m =
[[122 125 129 155]
 [129 125 128 155]
 [119 125 132 108]
 [135 125 153 134]
 [135 125 133 118]
 [138 125 136 133]]
The entry directly above 118 -> 134
Give the smallest entry in the last column.
Answer: 108
Give the entry just left of the smallest entry.
Answer: 132
Give the bottom-left entry.
Answer: 138
Give the entry directly above the smallest entry.
Answer: 155
Give the top entry of the column that holds the smallest entry.
Answer: 155
The second entry, reading row by row is 125
Give the 3rd entry from the end, reading row by row.
Answer: 125
Give the entry directly above 138.
Answer: 135
The entry in the top-left corner: 122

119	131	131	140	110	118	127	116	124	138	127	133
126	125	126	126	125	143	129	117	134	132	127	131
135	125	129	143	123	128	137	127	133	133	147	138
130	130	123	119	135	121	126	135	118	126	131	125
119	120	125	128	130	118	125	120	122	131	128	125
119	136	128	119	132	128	139	124	129	127	138	124
120	132	134	132	114	127	121	117	122	121	116	133
144	128	126	137	124	130	129	127	126	128	132	137
136	113	128	123	129	107	138	120	127	126	133	138
141	126	132	151	124	132	129	127	132	121	130	131
121	117	122	119	127	125	131	124	133	110	126	139
141	138	135	128	137	128	130	122	124	129	132	134
Find the smallest entry in the last row.
Answer: 122
The entry just left of the smallest entry -> 129
Find the last entry in the row that holds the largest entry.
Answer: 131
The largest entry in the first row is 140
The third entry on the main diagonal is 129
Find the first entry in the row that holds the smallest entry.
Answer: 136
The last entry, reading row by row: 134
Find the entry directly above the smallest entry.
Answer: 130
The bottom-left entry -> 141
Find the maximum.
Answer: 151
The entry directly above the largest entry is 123
The minimum -> 107
Find the first entry of the largest entry's row.
Answer: 141
The entry just right of the largest entry: 124
Find the largest entry in the last column.
Answer: 139
The first entry on the diagonal from the top-right corner is 133
The second largest entry is 147
The third largest entry -> 144
The fourth-last entry, reading row by row: 124
The first entry, reading row by row is 119
The entry just left of the largest entry is 132
Find the last entry in the row that holds the smallest entry.
Answer: 138
Find the second entry on the diagonal from the top-right corner.
Answer: 127
Find the bottom entry of the column that holds the largest entry.
Answer: 128
Find the 2nd entry, reading row by row.
Answer: 131
Find the 3rd entry on the diagonal from the top-right corner.
Answer: 133

Questions about the matrix below.
1) The entry directly below 136?
2) The entry in the bottom-right corner?
3) The entry just left of 152?
4) The top-right entry?
5) The entry directly above the smallest entry?
6) The top-left entry?
7) The bottom-left entry?
8) The entry just right of 136?
[[122 125 124 130 142 135]
 [121 128 136 138 133 135]
 [118 126 129 127 141 124]
 [104 126 118 133 131 131]
 [117 121 152 133 145 139]]
1) 129
2) 139
3) 121
4) 135
5) 118
6) 122
7) 117
8) 138

B =
[[143 120 125 134 132 117 119 131]
 [108 117 139 121 147 134 150 124]
 [126 126 128 115 117 132 122 131]
 [141 149 109 115 147 140 130 118]
 [113 151 105 122 117 106 149 118]
 [124 115 107 148 148 113 148 148]
 [142 150 112 117 126 145 114 142]
 [125 114 140 143 129 112 147 141]
 [125 121 129 142 121 110 119 146]
 [126 109 124 145 125 115 148 143]
 [130 126 139 118 117 137 125 139]
 [124 128 139 142 118 112 148 137]]
Rows and columns are numbered from 0.
The entry in row 0 and column 0: 143
Report the entry in the bottom-right corner.
A: 137
The entry just right of the largest entry -> 105
The entry in row 0 and column 2: 125
Report the entry just right of 110.
A: 119
Report the bottom entry of the column that holds the smallest entry.
A: 139
The entry directly above the smallest entry: 109
Report the entry in row 2 and column 0.
A: 126
Report the entry in the bottom-left corner.
A: 124
Report the entry in the top-right corner.
A: 131
Report the bottom entry of the column that holds the largest entry.
A: 128
The entry in row 0 and column 1 is 120
The entry at row 1, column 0 -> 108
The entry just left of the smallest entry: 151
Report the entry just right of the smallest entry.
A: 122
The entry in row 2 and column 2 -> 128
The entry at row 1, column 2 is 139
